Look-ups in named tables: a row name and a column name give one cell, copied from the table.

Gep
|  | Susu | Tekan | Zet | Tebosen | Nam | Tiduk | Zuledo |
|---|---|---|---|---|---|---|---|
| Nupim | 136 | 107 | 183 | 187 | 115 | 151 | 188 |
| Dimimo | 195 | 120 | 131 | 128 | 122 | 130 | 119 |
| Sen | 135 | 101 | 198 | 200 | 111 | 155 | 201 |
| Gusiv | 159 | 133 | 137 | 133 | 131 | 137 | 132 |
| Vup | 150 | 128 | 136 | 107 | 156 | 127 | 126 |
| Kezezul | 170 | 104 | 124 | 60 | 208 | 80 | 87 |
| Sebemuf | 142 | 136 | 146 | 143 | 134 | 142 | 147 |
| Ragol | 144 | 141 | 141 | 130 | 140 | 139 | 139 |

Tiduk of Vup is 127
Zuledo of Vup is 126
Tiduk of Sen is 155
Susu of Dimimo is 195
Tiduk of Gusiv is 137
Tiduk of Nupim is 151
Nam of Nupim is 115
Susu of Sen is 135
Tebosen of Kezezul is 60
Tebosen of Dimimo is 128
Tebosen of Ragol is 130
Tiduk of Ragol is 139
Tebosen of Nupim is 187
Zuledo of Gusiv is 132
Tekan of Gusiv is 133
Tekan of Dimimo is 120
Which row has the largest Zet? Sen

Luk =
	Poditu	Katute	Pokele	Kalizi	Vebup	Luve	Botupap	Gazo
Gabigeb	0.80	0.66	-0.96	-0.13	-0.99	-0.63	0.65	0.57
Kotob	0.44	0.74	0.50	0.19	-0.24	-0.33	0.19	0.47
Zav	2.43	5.77	3.07	0.18	-4.32	-5.30	-0.17	2.95
Valaf	2.00	4.65	2.47	0.23	-3.48	-4.26	-0.03	2.46
Kimik	1.03	0.95	-1.39	-0.29	-1.51	-0.95	0.75	0.81
Sira	-0.58	-0.43	1.54	-1.57	0.32	1.03	-1.99	-0.28
Tav	0.28	0.29	0.07	0.13	0.10	0.09	0.25	0.25
Gan	1.19	0.84	-0.26	0.47	0.13	0.15	0.08	0.10
Fude	0.48	0.35	0.49	-0.34	0.05	0.26	0.48	0.30
Biru	0.71	0.53	-0.01	0.33	0.17	0.19	0.10	0.13

Kalizi of Tav is 0.13
Gazo of Fude is 0.30
Luve of Fude is 0.26
Luve of Kimik is -0.95
Pokele of Valaf is 2.47
Pokele of Gan is -0.26
Botupap of Valaf is -0.03
Katute of Kimik is 0.95
Kalizi of Fude is -0.34
Poditu of Tav is 0.28
Vebup of Gabigeb is -0.99
Pokele of Kimik is -1.39
Gazo of Valaf is 2.46
Poditu of Biru is 0.71
Which row has the largest Luve? Sira

Vir
|  | Gat | Binevef | Tapo | Gikiv | Zinopo | Tovenul | Togiz | Zabu | Dun | Zem |
|---|---|---|---|---|---|---|---|---|---|---|
| Borak | 65.58 | 86.55 | 59.46 | 51.41 | 58.50 | 82.76 | 63.10 | 61.03 | 65.19 | 45.79 |
| Ruvo | 79.89 | 59.72 | 82.05 | 64.69 | 50.30 | 66.16 | 71.15 | 51.14 | 60.16 | 77.27 |
| Nid | 79.86 | 79.07 | 42.89 | 64.61 | 65.20 | 81.86 | 70.62 | 71.25 | 61.05 | 17.17 |
| Buvobo | 27.00 | 63.75 | 62.12 | 58.44 | 78.68 | 49.98 | 47.61 | 72.98 | 71.16 | 93.79 |
| Feda | 98.59 | 86.45 | 54.41 | 57.18 | 43.86 | 96.14 | 78.52 | 53.97 | 58.05 | 9.68 |
| Zamonu | 84.59 | 55.23 | 61.04 | 77.67 | 66.98 | 69.79 | 66.76 | 65.59 | 38.79 | 38.71 |

Gikiv of Borak = 51.41
Dun of Ruvo = 60.16
Gat of Buvobo = 27.00
Tapo of Buvobo = 62.12
Zem of Buvobo = 93.79
Togiz of Ruvo = 71.15
Gikiv of Zamonu = 77.67
Gikiv of Nid = 64.61
Zabu of Zamonu = 65.59
Zinopo of Zamonu = 66.98
Togiz of Borak = 63.10
Dun of Borak = 65.19
Gat of Ruvo = 79.89
Zinopo of Borak = 58.50
Gat of Nid = 79.86
Zinopo of Buvobo = 78.68
Row with the largest Tovenul: Feda

Bopeni =
columns: Fes, Vemufin, Banisup, Paz, Gutol, Bilipuf, Kabeb, Nol
Gefik: [7.28, 6.66, 7.85, 6.99, 8.09, 3.23, 3.21, 7.01]
Tesenif: [3.76, 2.63, 4.09, 1.49, 4.21, 7.05, 7.28, 1.30]
Lemim: [4.70, 3.57, 5.15, 2.71, 5.33, 5.70, 5.86, 2.58]
Nafot: [3.28, 2.27, 3.48, 1.06, 3.55, 8.02, 8.29, 0.87]
Sol: [8.25, 8.47, 8.58, 9.78, 8.74, 3.76, 3.68, 9.92]
Vinuti: [4.73, 5.03, 4.58, 5.38, 4.54, 8.80, 8.98, 5.43]
Bipe: [3.12, 2.21, 3.26, 1.06, 3.31, 8.47, 8.75, 0.87]

What is the Bilipuf of Lemim in Bopeni?
5.70
What is the Vemufin of Bipe in Bopeni?
2.21
What is the Paz of Tesenif in Bopeni?
1.49
What is the Kabeb of Bipe in Bopeni?
8.75
What is the Fes of Bipe in Bopeni?
3.12
What is the Fes of Gefik in Bopeni?
7.28
What is the Bilipuf of Sol in Bopeni?
3.76

Fil:
	Genuri	Pek	Dudo	Gufaled
Nazun	57836	44563	52912	47788
Lomuto	57010	50573	64231	46941
Gikede	28133	41177	35692	61409
Zitevok	27831	41303	35894	61281
Nuz	56447	51231	67429	46789
Bug	47604	36456	45057	47718
Zavape	29131	40179	34785	61638
Buve	25202	42799	38433	59114
Zefetun	48707	19937	29047	76300
Sel	25861	40628	39728	55266

What is the Pek of Zitevok in Fil?
41303
What is the Genuri of Nazun in Fil?
57836
What is the Dudo of Nuz in Fil?
67429
What is the Genuri of Lomuto in Fil?
57010
What is the Gufaled of Zefetun in Fil?
76300
What is the Pek of Buve in Fil?
42799
What is the Genuri of Bug in Fil?
47604
What is the Pek of Nuz in Fil?
51231
What is the Genuri of Gikede in Fil?
28133
What is the Dudo of Zavape in Fil?
34785
What is the Dudo of Sel in Fil?
39728
What is the Genuri of Nuz in Fil?
56447
What is the Pek of Bug in Fil?
36456
What is the Dudo of Buve in Fil?
38433
What is the Genuri of Zefetun in Fil?
48707
What is the Gufaled of Lomuto in Fil?
46941
What is the Dudo of Gikede in Fil?
35692
What is the Pek of Sel in Fil?
40628
What is the Genuri of Zavape in Fil?
29131
Which row has the largest Gufaled? Zefetun

